These are the activations of a small neural network, seen along a few directions. Each row is one input.
In each table, some parts of the input vary, and every possible input appears once, in random order.
Descriptions start from the smaller parts, as in this example, which fits no table here: line(6) and (point or ring(9) or (values(2) and ring(5))).
Shared parts are said once, and a part with two or three values counts as separate values.
In the rows, 128 means zero.

A family of inputs:
r1: [ 91 136 101 138 152  67 135 113  72  56  97 129 196 159 119 128 123]
r2: [119  76 166 119 110 153 138 151 171 142 141 166  80 111 101 132 180]
r3: [140 182 111 134 133 172  85 170 131 137 135 116 106 123 153 124  75]
r4: [ 99 185 110 137 113 180  82 162 142 117 148 123  88 133 131 129 146]
r5: [152 171 120 142 121 168 111 146 135 157 149 108 151  92 179 155  79]
r6: [120 129 133 137  90 193 101 145 131 147 159  96 177  85 158 154 133]
r7: [126 109  84 118 162  51 138  79  94 125  73 127 149 171 157  95 170]
r8: [162 127 157 115 137 111 129 158 174 167 142 170  71 135 104 102  86]
r9: [126 118  99  97 131  67 176  81  95  99  55  87 183 160 103 104 108]
r10: [ 88 117 104 135 173  71 183  88  47  92 130  96 158 136 141 131 167]
r11: [149 141 125 150 155 111 128  30  65  70  86 120 158 165  90 117 102]
r12: [179 105 157 123 126 103 143 140 178 183 158 152 103 102 128 145  86]
r13: [116 123 161 131 120 126 129 151 183 143 136 177  45 142 100 109 147]
r14: [149  52 164 111 103 139 143 141 176 160 164 141 124  94 126 146 137]
r15: [104 149 128 135  94 207  96 163 127 124 149 110 130 115 127 148 180]
Question: What is each input in this table made of?
Answer: values(5) or (values(2) and ring(5))
Question: Which other rows does r8 become when the values(2) part takes its other values? List them by row number.
Answer: r3

A family of inputs:
r16: [136 183 115 139 123 165  99 142 127 137 143 110 117 123 145 138 108]
r17: [ 85 122  95 141 187  33 173  77  40  66 108 119 170 162 134 121 157]
r18: [120  76 152 121 107 142 148 142 158 144 148 141 116 103 127 147 174]
r19: [120 118 155 124 122 133 122 161 172 137 133 168  63 134 101 114 142]
r20: [130 152 117 132 114 165 102 153 121 132 150 103 152 109 142 144 109]
r21: [114 132  71 122 181  64 147  56  37  69  53  95 168 183 135  90 134]
r22: [ 82 130  68 121 150  41 151  74  62  75  57  99 199 181 138 105 180]
r23: [156 121 142 121 130 113 136 128 165 166 139 147  86 126 121 118 110]
r24: [ 99 112 138 134 100 187 119 142 137 125 153 119 139  96 140 154 176]
r25: [123 139 121 137 108 168 117 133 119 132 147  93 164  94 154 156 120]
r26: [127 184 116 137 123 163  96 160 139 121 135 122 113 131 133 133  86]
r27: [147 116 131 140 147  85 140  32  76  66  79 129 176 167  78 119 106]
r28: [158 126 130 124 129 127 120 143 134 156 137 127 151 113 147 134  88]
r29: [126  88 151 115 114 136 133 160 161 146 149 151 102 118 111 132 166]
r30: [106 124 137 130 104 184 104 162 138 126 156 127 126 111 126 139 168]
r31: [112 129 106 120 149  69 182  63  53  72  69  90 196 161  95 115 123]
r32: [148  81 149 115 117 118 156 125 155 159 144 127 132 104 137 139 121]
r33: [151 113 134 132 125 131 135 125 130 156 136 115 164  98 160 145  99]
r34: [154  92 147 108 123 113 142 140 158 160 145 138 119 118 123 125 112]
r35: [104 153 140 139 111 181  96 166 150 118 142 145  85 133 116 121 143]
r36: [153 160 128 129 134 124 113 148 152 143 121 149 110 129 137 121  68]
r37: [147 125 146 118 128 111 130 144 174 148 129 159  81 130 112 113  91]
r38: [164 159 126 134 138 127 118 130 142 160 130 134 116 124 148 125  87]
r39: [109 152 135 140 113 184  98 149 138 134 150 135  89 125 128 129 167]
r40: [126 113 149 126 123 136 126 146 163 155 143 159  67 129 111 122 164]
Question: What is each input in this table made of?
Answer: values(5) or (line(4) and ring(5))
Question: Which of the alternatives is r17?
Answer: values(5)
Question: A walk changes only the ring(5) part. It starts at r33 and steps to r32. List the rest of the walk in order.
Answer: r18, r24, r25

A family of inputs:
r41: [100 119  88 145 181  60 165  66  45  99 115 103 169 142 173 130 173]
r42: [138 128 138 118 141 106 135 165 162 166 139 158  66 132 129 110 124]
r43: [131 148 127 125 131 126 110 169 167 152 131 157  83 133 144 113 112]
r44: [167  79 160 108 121 116 155 129 171 173 143 145 104 108 116 129 113]
r45: [127 178 117 133 122 175  94 181 145 145 157 118  98 111 154 135  96]
r46: [114 135 148 140 100 185 101 150 148 130 159 138 109 112 114 146 167]
r47: [127 169 121 133 122 145 102 175 158 157 156 136  96 121 149 131 118]
r48: [ 88  98  84 109 137  78 151 123  74  97  97  91 208 142 152 123 174]
r49: [137 158  71 120 149  83 128  40  58  81  30  84 190 190 120  90 116]
r50: [139 141 115 147 185  48 153  44  40  51  88 127 181 174  90 116  73]
r51: [ 86 124 102 123 148  53 182  70  66  58  69 103 182 167  97 115 144]
r52: [154 134 146 132 103 187 113 151 149 158 161 110 144  82 147 154  84]
r53: [114 110 151 131 106 164 107 142 161 123 133 157  93 127 105 126 161]
r54: [122  88 163 121 115 146 134 135 158 135 147 155  75 129  91 121 172]
r55: [160  99 151 120 111 132 128 138 176 160 132 145 122 108 132 134 101]
r56: [115 147 146 144 101 219  97 155 134 121 160 121 116 102 123 151 142]
r57: [157 122 148 129 102 153 121 144 163 169 159 128 138  94 141 152 106]
Question: What is each input in this table made of?
Answer: values(5) or (values(3) and line(4))
Question: Which other rows does r43 become when the values(3) part takes its other values? List them by row number.
Answer: r53, r55

A family of inputs:
r58: [122 168  93 138 166  88 124 114  87 111 114 116 133 155 152 111 105]
r59: [127 102 154 129 136 101 147  96 126 101 119 156 102 149  68 118 142]
r60: [176 150 136 136 140 119 134  97 118 129 120 118 149 122 124 130  41]
r61: [ 98 214 123 158 116 209  62 200 146 134 168 139  60 124 146 136 136]
r62: [163  92 169 126 128 109 146 105 161 139 132 164  90 130  85 125 113]
r63: [137 111 142 121 149  86 145 142 161 160 135 172  67 137 129 110 136]
r64: [132  68 169 129 106 152 143 120 152 140 156 140 124 102 109 149 158]
r65: [119 111 130 112 127  94 141 117 142 119  97 150 101 163  91  97 156]
r66: [ 94  88 131 114 107 137 141 134 133 118 120 124 129 131 112 124 198]
r67: [103 152  91 138 143 127 124 131  83 117 138  93 166 124 170 142 154]
r68: [153 101 144 107 122 103 139 125 176 158 107 159  87 143 108 105 128]
r69: [158 134 133 124 152  90 136 156 158 168 141 158  90 126 144 118  81]
r70: [126 147 103 133 131 131 127 150 118 153 154  98 158  97 182 151 116]
r71: [ 99  79 156 131 112 147 148 113 119 104 142 131 134 120  93 141 185]
r72: [139 138 111 118 109 142 121 135 128 150 126  92 177 104 163 144 107]
r73: [153  95 163 130 105 155 133 132 151 150 164 128 151  89 129 155 105]
r74: [146 102 136 111 102 143 124 154 164 167 141 121 145  99 146 138 118]
r75: [125 194 147 152  98 247  60 158 144 104 165 136  86 120  99 143 109]
r76: [151 164 105 131 158  93 132 135 125 150 130 123 124 129 163 122  65]
r77: [126  77 143 110 102 142 135 141 165 155 133 134 118 112 129 129 172]
r78: [115 136 106 121 134  97 129 104 111  96  80 127 135 168 111 102 136]
r79: [120 136 119 145 126 152 126  96  79 100 129  98 190 116 134 148 132]
r80: [121 131 128 137 144 105 134  83  94  78  98 134 137 154  89 120 122]
r81: [113  87 140 121 125 128 141 157 150 158 160 143  99 104 149 137 179]
r82: [ 96 111 130 140 120 147 137 100  90  84 122 114 167 125 112 145 170]
r83: [186 118 163 128 133 116 137 119 156 147 136 150 116 120 105 130  57]
r84: [ 99 147 105 133 160  80 134 117 101  97 109 138 114 163 132 108 144]
r85: [132 112 131 124 123 130 130 170 150 169 169 129 124  91 165 145 129]
r86: [174 124 136 109 127 107 130 141 170 167 112 145 113 132 124 114  72]
r87: [ 82 128 105 132 138 123 136 134  94 100 131 113 143 132 149 137 188]
r88: [116 143  97 127 120 139 118 117  93 115 110  89 185 129 151 134 145]
r89: [139 158  96 124 141 104 118 101  96 110  82 107 154 160 131 106  96]
r90: [147 131 137 137 113 155 130 113 115 135 149 100 183  93 147 158  91]
r91: [113 199 122 138  90 232  53 180 165 127 128 125  87 129 122 119 127]
r92: [166 153 110 116 133 109 126 120 133 148  99 112 145 135 142 116  58]
r93: [147 154 120 141 152 115 125  78  81  93 100 115 157 146 111 121  79]
r94: [ 94 118 108 123 114 135 130 121 105  98 104 107 162 138 129 129 181]
r95: [104 121 131 125 156  78 146 132 130 122 125 163  81 156 114 102 163]
r96: [ 83  99 130 123 131 123 147 149 120 121 147 134 110 124 133 131 204]
Question: Changing only one part turns r69 into r83. The same change can be made to r85. Which row results?
Answer: r73
Question: What is each input in this table made of?
Answer: values(3) and (point or (values(2) and ring(6)))
Question: A walk changes only the ring(6) part. It starts at r86 and steps to r92. List the rest of the walk in order.
Answer: r89, r78, r65, r68
Question: Which other rows does r84 become when the values(2) part takes its other values? List them by row number.
Answer: r87

A family of inputs:
r97: [ 97 110 115 127 118 135 129 115 102 103 118 111 161 131 128 130 180]
r98: [ 88 125 112 131 136 118 129 131  99 104 129 121 138 140 139 127 185]
r99: [137 171 104 136 141 122 117 133 111 135 128 111 149 126 157 130  93]
r100: [109  83 141 125 134  94 164  99 116 108 116 138 138 135 106 126 166]
r101: [139 185 114 143 136 139 103 120 111 120 117 117 131 142 133 120  79]
r102: [107 173 106 141 128 161 107 128  99  96 118 107 133 141 131 127 129]
r103: [139 125 162 126  92 193  92 224 226 205 194 162  44  80 151 146 131]
r104: [ 95 142 115 139 133 139 116 116 101  89 114 129 119 154 113 122 176]
r105: [144 149 174 126  81 217  78 210 227 173 176 173  40 104 104 132 113]
r106: [151 155 123 131 148 105 119 111 122 123 104 136 118 148 122 107  73]
r107: [109 117 128 125 142 100 142 105 119 101 102 148 102 157  96 110 165]
r108: [149  92 142 121 142  77 163  93 126 125 117 136 135 138 107 121 113]
r109: [159 123 121 120 137 101 137 109 124 135 105 122 155 132 135 124  86]
r110: [ 94 109 124 137 124 136 132 110  97  94 131 117 159 128 123 138 176]
r111: [158 103 195 130  81 228 100 197 212 193 206 160  67  66 117 159 126]
r112: [103 157 101 134 133 142 119 141  97 112 131  99 153 124 154 134 142]
r113: [139 108 123 115 153  65 158 113 125 137 115 142 116 148 122 110 119]
r114: [159 124 131 128 141 101 142 104 119 125 117 127 151 127 130 130  79]
r115: [106 140 114 137 121 157 121 120  94 102 134  94 170 115 139 149 136]
r116: [111  85 131 117 127  95 160 104 119 116 104 130 142 139 111 119 170]
r117: [144 126 129 121 150  82 138 101 127 119 103 147 103 156 100 102 108]
r118: [148 109 172 121  84 207 105 204 226 210 200 156  60  70 154 150 137]
r119: [109 138 106 128 115 155 118 125  99 112 121  90 173 119 144 139 143]
r120: [150  93 132 112 137  78 158  98 130 134 104 130 140 142 113 116 118]
r121: [102  99 126 119 143  80 159 120 115 117 115 141 118 145 121 116 174]
r122: [146 152 110 130 125 134 118 116 112 132 117 102 170 122 147 137  95]
r123: [148 139 113 125 154  88 137 125 123 140 116 132 133 137 145 117  85]
r124: [145 155 119 139 129 135 122 111 106 123 131 106 166 116 141 145  87]
Question: Changing only one part turns r111 into r103. The same change can be made to r114. Which row results?
Answer: r123
Question: What is each input in this table made of?
Answer: line(4) and (point or ring(6))
Question: Which other rows does r116 become when the ring(6) part takes its other values? List them by row number.
Answer: r97, r109, r119, r120, r122
Question: List by row number the other rows that have the line(4) part in common with r101.
Answer: r102, r104, r105, r106, r107, r117

A family of inputs:
r125: [138 115 175 123  89 210  95 236 233 215 201 167  36  63 169 160 144]
r126: [138 105 109 115 117 124 140 123 122 119 127 108 191 109 152 131 109]
r127: [140 113 127 130 163  78 172 115 124 140 119 120 134 121 154 119 112]
r128: [115 104 117 110 157  77 147 133 106 104 126 135 112 142 118 123 177]
r129: [138  81 142 110 130  73 153  95 140 138 113 145 134 151 111 124 145]
r130: [151 153 114 122 141  99 144 121 124 142  95 119 134 141 137 101  83]
r131: [ 92 131 131 128 147 100 138 109 109  85 107 149 106 147  98 112 123]
r132: [150 136 132 132 141  79 132  91 133 108  99 151 110 154 105 102 113]
r133: [148 176 160 112  85 226  76 237 228 211 193 163  32  87 143 133 105]
r134: [ 93 127  94 130 134 122 135 120  92 113 121 110 130 131 151 127 190]
r135: [158 112 128 121 139 103 156  92 128 134 108 111 133 127 103 134  92]
r136: [101 147  96 146 134 120 139 122  92 122 147 110 162 121 158 140 150]
r137: [132  99 123 123 158  68 150 106 123 142 121 151 118 156 136 110 141]
r138: [ 92 148 109 143 121 150 110 108 103  72 100 108 126 151 125 125 149]
r139: [101 151  85 137 130 150 105 129  97 104  92 110 140 160 141 120 160]
r140: [101 126 134 129 127 158 122  95  91 100 119 105 149 137 114 115 174]
r141: [146  98 135 122 142  92 147  82 127 124  98 155 118 142 101 108 128]
r142: [113  92 149 135 137 105 152 109  93 100 113 150 129 146  93 108 150]
r143: [ 87 109 120 111 114 130 140 114 113 102 129  95 155 132 121 126 186]
r144: [111 125 126 129 115 142 141 113 107 107 116 117 186 109 142 157 152]
r145: [159 159 176 134  83 242  76 214 230 186 208 173  32  92 124 144  94]
r146: [135  82 193 132  62 211  92 218 247 210 208 162  63  56 130 159 144]
r147: [131 125 109 127 149 114 126 122  96 134 141 102 160 123 170 132 103]
r148: [109  86 129 116 128  94 163 120 125 105 120 138 137 145  98 120 170]
r149: [170 109 193 138  76 244  88 202 229 196 207 161  53  70 106 153 125]
r150: [161 157 121 133 131 128 102 120 100 112 114 105 159 133 144 131  81]
r151: [133 141 113 120 158  76 126 109 133 128  94 151 120 157 118 101 117]
r152: [155 142 124 130 139 103 136  95 121 117 123 128 122 147 118 127  68]
r153: [145 126 114 124 138 141 121 107 100 120 119 108 176 113 126 143  87]
r154: [124 145 126 142 121 148 125  98  84 106 123 109 167 119 120 151 141]
r155: [108 184  96 150 131 124 107 126  93 112 130  99 154 134 139 134 124]
r156: [134 167 100 131 136 115 106 132 102 133 114 100 163 126 152 120  79]
r157: [148  95 145 113 118  88 170 110 125 147 112 120 151 131 125 134 113]
r158: [115 170 121 151 145 150 113 118 100  93 126 110 166 142 135 143 115]
r159: [105 141 112 129 147  97 135 140 109 102  99 133 122 167 103 111 139]
Question: What is each input in this table made of?
Answer: ring(5) and (point or ring(6))
Question: Changing only the ring(5) part turns r147 into r153. The same change can be made to r127. Which row results?
Answer: r135
Question: Which other rows does r148 become when the ring(5) part takes its other values? List them by row number.
Answer: r128, r131, r142, r159
